Each row below holds a small network's activations on one input, seen along a few directions.
In each table, some parts of the input vary, and every possible input appears once, in random order.
Descriptions start from the smaller parts, as in this example, which fits no table here: values(2) and (point or line(11) or (line(4) and ring(8))).
Shared parts are said once, and a part with two or three values counts as separate values.
In the rows, zero is written as 128.

Other details of the inputs vary at random and push rows far along three fixed directions, the same in every table; ignore that.
These rows show it; all are for the same input, with only those details redrawn:
[166 150 154  81 112 128 130 113 144 101 118]
[119 138 106 179 154 144 125 138  90 117 150]
[125 125 120 111 143 110 132 187 125 101 163]
[147 120 110 122 151 108 149 205 117  87 190]
[142 149 167  52 105 118 116 120 162 109  99]
[199 145 119 151 134 146 155 115 104  90 164]
[ 90 152 131 158 139 154  96  90 107 143  94]
[ 59 128 133 102 141 112  97 171 136 131 112]

A family of inputs:
R1: [174 136 149  75 122 106 142 155 147 102 154]
R2: [139 142 125 148 101 164 157  71 120 156  82]
R3: [ 55 113 113 122 120 126 134 162 133 155  97]
R4: [ 69 144 113 186 158 138  96 108 105 166 119]
R5: [113 124 107 178 152 128 128 142 103 113 157]
R6: [129 118 157  32  91 130  99 114 185 119  91]
R7: [146 151 133 136 130 146 122  98 116 116 120]
R8: [ 83 107 102 170 167 102 146 188  93 145 161]
R9: [ 77 143 126 155 110 162 121  67 121 189  59]
R10: [152 163 155 132 115 149 113  51 135 139  93]
R11: [145 145 140 148 129 137 124  86 127 127 122]
R12: [129 147 169  56 109 108 112 125 177 118 102]
R13: [163 120 149  85  92 134 114  85 153 137 112]
R14: [104 126 106 177 156 110 149 158 110 136 154]
R15: [ 78 112 103 191 165 134 116 156  82 131 150]
R16: [ 71 106 136 103 148  91 112 201 132 134 145]
R17: [ 35 106 151  72 106 114  65 147 169 165  74]
R18: [ 85 142 124 179 154 139 122 111  95 166  98]
R19: [151 161 145 159 112 151 141  35 121 135  80]
R20: [164 136 154  89 124 121 131 127 135 116 133]
R21: [ 98 144 153  88 129 116 103 131 144 146 107]
R22: [ 43 114 108 164 136 148  76 128 114 157 101]
R23: [ 53 101 103 153 130 138  81 148 127 157 112]
R24: [183 136 113 167 114 163 128  65 109 139 140]
R25: [181 125 120 163 104 168 127  56 108 114 121]
R26: [172 116 119 120  96 148 112  90 145 139 119]
R27: [159 103 152  46  87 112 121 149 173 103 129]
R28: [ 74 127 172  71 116 112  92 130 154 139  81]
R29: [106 105 108 127 162 102 133 219 112 110 179]
R30: [101  97 100 166 169 100 138 212 105 113 197]
R31: [162 141 149  95 122 115 157 131 133 116 116]
R32: [146 163 137 157 125 158 116  55 118 120 101]
R33: [208 119 109 147 123 151 149 106 124 113 176]
R34: [ 50 116  99 190 147 151  79 128 107 180 115]
R35: [156 137 155  64 118 107 134 158 155 103 139]
R36: [139 153 155 147 113 146 132  33 127 153  71]
R37: [182  92 119  66  96 111 135 169 162  88 154]
R38: [197 142 122 153 133 123 176 103 118 114 157]
R39: [144 139 129 150 107 179 104  36 131 141  91]
R40: [201 133 130 158 133 138 157  93 112 109 164]
R41: [ 41 119 157  89 136 103  85 154 141 164  95]
R42: [183 140 108 145 139 124 178 154 109  88 168]
R43: [152 129 130 122  92 157  96  52 144 162  86]
R44: [ 59 114 127 143 148 116 103 157 119 131 127]
R45: [152 108 138  52  99 116 123 152 171  98 139]
R46: [143 131 106 187 152 150 134 123  79 112 156]
R47: [ 78 115 104 192 168 119 139 165  87 152 143]
R48: [169 159 122 162 132 133 158  82 116 132 128]
R49: [ 89 136 143 107 132 115 126 145 129 131  94]
R50: [ 49 117 100 191 145 157  79 122 107 175 108]
R51: [118 136 111 185 153 136 147 132  86 132 130]
R52: [197 147 115 156 138 131 180 132 109 104 160]
R53: [106 136 102 176 157 115 150 165 111 127 152]
R54: [193 117 148  81 122 104 159 163 140  89 171]
R55: [ 82 115 127 144 149 109 142 167 111 131 123]
R56: [191  96  96 128 115 131 147 161 128  86 184]
R57: [184 128 143  93 120 109 151 145 148  86 163]
R58: [135 132 132 129  98 157  93  57 142 166  91]
R59: [ 83  86 108  97 145 113 114 211 147 129 165]
R60: [146 163 142 152 125 164 113  58 112 132  97]
R61: [117 122 159  36  93 118  94 116 188 145  98]
R62: [ 99 113 138  95 131  89 144 183 148 115 132]
R63: [135 123 165  29  80 123 101 123 185 122  93]
R64: [ 48 115 104 175 144 153  82 119 118 170 107]
R65: [197 135 104 153 112 150 186  90 110 133 140]
R66: [ 95 139 127 167 152 145 101 101  96 162 114]
R67: [155 139 149  62 112  90 159 163 168  95 130]
R68: [138 135 136 144 131 119 152 101 122 139 122]
R69: [113  97  78 189 134 149 106 145 107 146 146]
R70: [ 84 133 132 186 142 153 102  80 101 150 101]
R71: [142 127 112 175 153 126 138 140 108 122 172]
R72: [150 137 167  80 102 111 147 100 159 120  95]
R73: [143 102  86 179 136 144 124 147 110 137 172]
R74: [188 113 113 124 123 149 140 116 131 117 168]
R75: [170 144 123 161 126 131 165  97 115 101 132]
R76: [150 143 157 100 120 133 121 102 131 124 109]
R77: [184 135 131 107 128 112 153 153 139  83 172]
R78: [ 41  99 141  77 115 106  73 169 166 164  98]
R79: [ 80 112 136  77 115 133  90 132 162 143  99]
R80: [ 79 130 119 185 151 137 130 118  91 142 102]
R81: [ 78 122 120 107 145  94 136 205 135 123 137]
R82: [ 88 104 122  97 103 131  84 137 158 144  92]
R83: [178 124 130 127 123 112 176 135 124  89 150]
R84: [145 157 142 148 128 144 137  61 108 155  89]
R85: [156 172 136 161 118 154 142  42 118 121  83]
R86: [ 74  89 115  91 119 105  99 201 155 137 139]
R87: [137 129 106 186 156 119 162 150 106 119 163]
R88: [114 125 167  32  92 129  91  94 186 151  80]
R89: [123 104  90 128 125 115 178 201 119 110 157]
R90: [112 130 132  93 138  90 146 196 140 124 142]
R91: [151 133 159  94 115 117 129 101 144 127 125]
R92: [196 151 115 158 140 130 176 119 104 117 159]
R93: [148 113 117 122 150  91 151 191 129 104 199]
R94: [175 121 138 115 128 105 178 155 123 101 152]
R95: [188 143 113 153 141 117 179 139 121 103 171]
Question: Changing only one part turns R10 into R77. The same change can be made to R95. Which row results?
Answer: R67
Question: What do these inputs look like to the network?
Answer: line(5) and (point or line(6) or (values(2) and ring(6)))
Question: Which other rows does R62 become when the ring(6) part takes its other values? List them by row number.
Answer: R19, R51, R55, R67, R81
Question: Which other rows does R44 become when the line(5) part takes its other values? List them by row number.
Answer: R30, R40, R70, R91
Question: Which other rows does R46 become when the ring(6) part takes its other values? List them by row number.
Answer: R5, R7, R15, R32, R44
Question: Which other rows does R94 become when the values(2) part takes its other values? List them by row number.
Answer: R54

A family of inputs:
R96: [ 56  99 117 128 163  87 142 214 126 119 170]
R97: [186 134 148  88 100  85 179 154 161  90 150]
R98: [219 132 116 132  82 187 129  61 141  82 129]
R99: [226 137 154 101 111 117 197 117 148  79 166]
R100: [205 164 128 136 123 162 163  70 102 105 129]
R101: [157 111 152  66 113  89 112 160 163 102 152]
R102: [122 160 167  88 111 135  75  76 166 153  80]
R103: [151  91  48 235 142 186 155 115  85 108 172]
R104: [149 142  76 208 156 142 178 150  79 121 167]
R105: [205 149 130 138 124 153 157  59 130 135 140]
R106: [ 43 101  78 191 133 186  88  98 108 156  97]
R107: [ 97 123 163  50 125  89 133 152 166 108 125]
R108: [ 55 100  89 161 171 117 102 215  97 152 165]
R109: [206 116 137  95 110 129 139 112 131 103 147]
R110: [ 83 104 107 115 151 100  98 221 122 135 167]
R111: [ 72 152 105 215 140 162 115  85  77 163  80]
R112: [ 44 134 147 119 145 110  96 126 140 138  96]
R113: [187 118 159  58  92  79 171 168 171  82 139]
R114: [ 80 125 133  88 128 122 112 163 144 159 119]
R115: [ 80  99 102 134 142  76 129 201 138 152 166]
R116: [ 85 142 115 221 156 158  79  70  99 165 125]
R117: [ 34 108 131 152 149 125 114 165 111 150  93]
R118: [196 131 147 156 120 145 167  67 109  96 134]
R119: [ 89 147 152  70 115 136  82  98 153 165  81]
R120: [ 91 135 164  73 108  90 132 142 172 129  91]
R121: [ 29 153 126 161 162 128  70 142 124 149  93]
R122: [ 86 103 122  72  78 133 109 135 186 134  73]
R123: [184 144 112 188 138 163 159  66 110 146 149]
R124: [124 133 180  59 108 113  92 143 163 102  84]
R125: [155 146  84 228 146 151 150  87  93 161 150]
R126: [ 52 135 115 162 141 150  99 112 111 191  94]
R127: [221 178 146 132 114 168 140  59 121  94 117]
R128: [213 148 146  73 120 112 167 140 160  70 164]
R129: [181 115 155  49 105 100 118 159 162 100 140]
R130: [164  89 102  54  95 121 131 178 172  68 157]
R131: [139  79  81 190 165 119 162 215  81 125 210]
R132: [119 145 168  92  91 132 116  75 143 139  42]
R133: [148 108  63 231 134 190 110 111  86 100 168]
R134: [ 66 119 113 197 135 127 102  99 111 186  96]
R135: [ 86 108 138  83 136 101 112 180 127 108 123]
R136: [ 27 143 120 180 167 142 107 120 110 169  88]
R137: [152 125 141  61 114 105 113 170 151 113 146]
R138: [ 86 138 161  59 117 121 111 138 146 128  81]
R139: [166 113 155  71 103  85 168 172 163  85 145]
R140: [213 156 132 112 117 120 196 123 146  93 152]
R141: [ 84 153 161  93 101 144 114  83 135 153  51]
R142: [169 128 128 190 138 163 120  51 101 139 139]
R143: [150 152 170 127 106 152 122  19 128 120  70]
R144: [171 130 102 136 124 107 179 171 106 103 151]
R145: [ 74 132 139 133 120 154  99  91 121 185  73]
R146: [ 43 159 114 191 164 151  83 101 103 158  95]
R147: [116 103 157  49 110 107 120 156 159 138 116]
R148: [182 118 122 192 132 157 151  65 106 137 145]
R149: [ 83 119 109 116 153 107  93 215 129 135 165]
R150: [ 70 142 141 130 141 147  90  76 137 184  83]
R151: [110 139 177  89 110 128 102  72 149 124  64]
R152: [132 120  96 140 139 114 148 195 120 140 175]
R153: [163  98 110 121 133  86 177 220 116  83 178]
R154: [135 116 169  47 105 108  92 149 165 126 107]
R155: [157 172 166 138 109 149 103  26 136 115  85]
R156: [115 150 157  75 108 146  98  75 149 163  75]
R157: [154 167 117 184 133 176 153  69  87 129 114]
R158: [ 83 106 142  80 133  92 111 155 152 143 143]
R159: [218 151 113 124  98 135 168  89 123 130 141]
R160: [236 147 136  81 111 138 146 115 143  98 161]
R161: [124 134 152  46 118  95 102 160 177 130 136]
R162: [126  97 112 151 153 106 118 186 118 118 189]
R163: [109 113 106 129 152 101 132 224 111 100 176]
R164: [ 81 144 123 230 155 160  84  73  82 137 100]
R165: [129 182 146 144 117 169  93  39 116 131  68]
R166: [142  99  69 226 182 126 168 164  75 126 224]
R167: [ 83 139 168  82 112 114  73  89 168 158  88]
R168: [163 135  87 209 156 145 162 118  99 146 173]
R169: [228 127 151 129 109 131 188  88 124  80 148]
R170: [ 71 100 112 117 147 114 117 200 119 154 151]
R171: [122 178 138 158 109 148 128  31 133 156  53]
R172: [199 140 133  98 118 138 157 117 121  84 142]
R173: [210 138 126 125 102 145 160  97 120 130 133]
R174: [ 41 130 123 151 155 125  79 190 110 133 117]
R175: [ 42 150 139 117 128 133 114 126 131 161  69]
R176: [108 125 142  67  93 100 116 153 159 158  92]
R177: [161  97 120 139 140 115 141 137 122 118 176]
R178: [ 33  75  84 143 129 137 112 200 145 137 127]
R179: [213 123 138 120 119 121 171  99 144 116 169]
R180: [169 108  86 213 163 147 176 145  56  97 186]
R181: [114 100 108 141 142  89 145 200 134 134 188]
R182: [153 120 118 125 140 125 167 174 101 100 157]
R183: [139 119 156  22 103 105 118 155 165 126 122]
R184: [ 91 110 171  69 112 107 105 120 169 151  97]
R185: [173 126 121 182 138 162 149  77  75 108 126]
R186: [114 126  91 135 143  91 163 223 123 112 167]
R187: [ 78  70  81 156 178  96 131 249  95 129 206]
R188: [109 136 136 186 119 154 109  34 117 178  78]
R189: [ 78 145 173  81 121 106  92 119 167 125  88]
R190: [124 116  58 233 116 181 129  88  96 142 116]
R191: [111 131 147  36 132  85 145 186 173 100 142]
R192: [ 61 101 115 144 134 105 102 178 126 175 105]
R193: [237 117 140 100  96 126 168 118 135 108 147]
R194: [231 164 140 142 119 154 192  67 128  99 141]
R195: [ 96 154 155  92 122 139  85  67 155 172  76]
R196: [195 145 144 145 123 151 130  42 128 132 140]
R197: [ 42 126 126 180 152 145  78 126  89 148  88]
R198: [120  89  75 201 180 102 156 230  74  84 236]
R199: [122 148 157  39 115 110 116 149 166 108  98]
Question: Changing only one part turns R157 into R175. The same change can be made to R180. Which row results?
Answer: R117
Question: Changing only one part turns R112 into R96. The same change can be made to R142. Which row results?
Answer: R184
Question: Changing only one part turns R185 into R124. The same change can be made to R158. Which row results?
Answer: R116
Question: What do these inputs look like to the network?
Answer: line(8) and (point or (values(2) and ring(6)))
Question: Which other rows does R164 become when the line(8) part takes its other values? List them by row number.
Answer: R113, R118, R139, R143, R151, R169, R198
Question: Which other rows does R162 become when the values(2) part takes its other values? List them by row number.
Answer: R198
Question: Start at R179 and move only the ring(6) part, one step at a time. The first step leads to R148. Which rows follow, in order?
Answer: R131, R145, R126, R123
Question: Which other rows agree with R122 in the line(8) part? List them by row number.
Answer: R104, R111, R120, R132, R139, R140, R152, R168, R173, R181, R188, R193

A family of inputs:
R200: [120 130 113 133 146 107 135 172 129 137 141]
R201: [162 129 146 108 130 126 136 115 134 114 138]
R202: [119 143 104 190 142 153 129 108  94 129 115]
R203: [ 97 132 133 106 127 122 122 144 145 128 100]
R204: [120 116 150  62 114  91 130 172 166 102 131]
R205: [ 79 138 147  82 128 111 100 150 154 134 105]
R206: [ 85 133 106 180 147 138 128 121 109 156 110]
R207: [143 137 146  72 122 110 133 138 160 119 130]
R208: [183 103 124  94 102 141 132 142 139  97 163]
R209: [ 86 121 149  99 126 111 112 138 157 136 101]
R210: [127 106 126 115 113 149 107 121 138 135 124]
R211: [146 129 139  98 114 121 145 116 147 111 118]
R212: [131 142 133 115 119 131 136 104 139 129 100]
R213: [ 76 109 118 104 134  90 125 204 140 111 142]
R214: [122 134 151 107 113 134 128  87 133 140  87]
R215: [151 121 103 192 151 131 153 126 106 121 167]
R216: [176 103  95 168 121 160 134 114 102 132 171]
R217: [129 130 134 166 134 149 127  90 104 129 118]
R218: [127 136 136  97 128 122 135 148 144 122 128]
R219: [148 139 150 122 124 132 122  79 134 140 108]
R220: [123 148 141 118 130 140 111  85 136 146  91]
R221: [190 125 146 123 114 123 152 103 130 117 138]
R222: [115 149 151 110 118 137 118  91 137 153  85]
R223: [ 85  97  97 143 133 138 104 163 127 139 152]
R224: [107 110 112 114 142 104 145 205 123 110 155]
R225: [102 151 151 113 121 136 101  79 135 163  80]
R226: [ 80 123 110 130 150 106 127 195 133 141 146]
R227: [168 122 128 162 134 136 154 107 105 121 151]
R228: [ 69 119 108 155 152 130 125 154 104 149 117]
R229: [157 142 141 159 122 153 127  72 109 119 109]
R230: [163 133 149  90 116 105 133 145 146  93 148]
R231: [110 111 108 179 156 128 141 148  99 131 160]
R232: [180 142 128 124 117 141 160 100 129 108 127]
R233: [127 132 143  64 125 100 129 167 162 115 140]
R234: [129 130 142  64 106  99 135 167 149 105 118]
R235: [168 135 138 136 121 136 138 104 125 103 129]
R236: [182 120 126 110 115 113 168 141 143  99 157]
R237: [129 154 141 112 116 134 118 115 137 126 100]
R238: [126 132 105 178 153 138 135 137  93 150 140]
R239: [106 140 156 113 105 135 109  91 130 130  70]
R240: [166 123  93 197 140 130 165 124  99 115 164]
R241: [ 89 112  99 173 121 158  91 102 120 164 124]
R242: [ 36 106 131 112 137 100 106 180 137 153 105]
R243: [ 86 158 156 118 116 149  99  85 142 152  66]
R244: [149 111 105 170 147 130 160 149  94 107 168]
R245: [180 143 114 184 145 148 146  92 101 110 162]
R246: [163 153 139 132 121 144 124  90 114 120 118]
R247: [205 153 135 108 117 128 150 117 131  86 154]
R248: [125 131 108 199 149 147 137  99 100 128 143]
R249: [122 119 141  76  87 146  93  84 168 145  92]
R250: [161 126 139  98 109 116 153 132 143  95 131]
R251: [159 112 137  91  93 139 109 104 155 142 114]
R252: [ 90 119 115 177 141 132 121 117 102 158 107]
R253: [183 110 112 111 107 141 134 142 139  96 169]
R254: [169 125 137 116 126 124 148 121 132 105 142]
R255: [124 147 126 165 139 159 128  92 101 146 113]
R256: [112 137 145  86 133 119 113 123 139 136 109]
R257: [173 134 130 103 110 110 161 138 147 115 134]
R258: [126 125 139 118 137 119 123 129 129 129 133]
R259: [140 122 130  97 122 115 151 155 137 120 131]
R260: [146 139 122 134 137 122 133 126 126 134 140]
R261: [ 50 125 123 121 146 114 103 195 118 139 120]
R262: [124 131 106 198 155 131 124 115 103 143 151]
R263: [119 100  87 164 129 142 110 174 114 112 178]
R264: [160 126 103 178 139 136 161 130  93 131 151]
R265: [150 148 139 176 117 150 125  46 121 149  97]
R266: [171 125 129 105 132 107 151 170 132 117 171]
R267: [ 90 123 101 145 159 107 126 181 124 142 162]
R268: [114 155 142 147 129 162 116  68 115 159  81]
R269: [146 101 125  94 104 136 119 129 139 126 142]
R270: [144 129 134  80 126 105 151 179 152 111 157]
R271: [126 139 146  90 124 124 118 122 140 127 112]
R272: [109 110 112 145 155  99 130 182 124 126 173]
R273: [ 56 116 129 126 150 102  95 185 119 130 132]
R274: [ 77 116 152  71  87 137  66 113 157 148  76]
R275: [120  85  88 127 131 109 122 207 140 130 187]
R276: [102 139 146 106 112 129 123 105 139 152  80]
R277: [ 72 139 137 163 140 146  92  92 105 157  94]
R278: [ 60 113 105 158 151 115 128 164 121 138 127]
R279: [111 132 104 172 152 139 130 146  98 132 141]
R280: [ 66 141 127 181 145 145  92  96 109 153 102]
R281: [202 141 144 112 118 124 151  98 143 100 147]
R282: [196 131 140 115 111 136 160 100 122  96 131]
R283: [142 137 155 107 120 117 117  96 139 142 110]
Question: Changing only one part turns R210 into R216. The same change can be made to R244. Which row results?
Answer: R242
Question: Changing only one part turns R206 into R202. The same change can be made to R267. Which row results?
Answer: R247
Question: Changing only one part turns R268 into R222. The same change can be made to R231. Which row results?
Answer: R227
Question: What do these inputs look like to the network?
Answer: values(2) and line(6) and (point or ring(6))
Question: Which other rows does R259 become when the line(6) part takes its other values? List them by row number.
Answer: R224, R228, R234, R264, R276
Question: Which other rows agree with R245 in the line(6) part and the values(2) part? List them by row number.
Answer: R211, R218, R223, R232, R233, R248
Question: Which other rows does R275 become when the line(6) part takes its other values? List them by row number.
Answer: R223, R241, R249, R253, R263
Question: Which other rows agree with R264 in the line(6) part and the values(2) part? List them by row number.
Answer: R221, R238, R251, R252, R266, R283
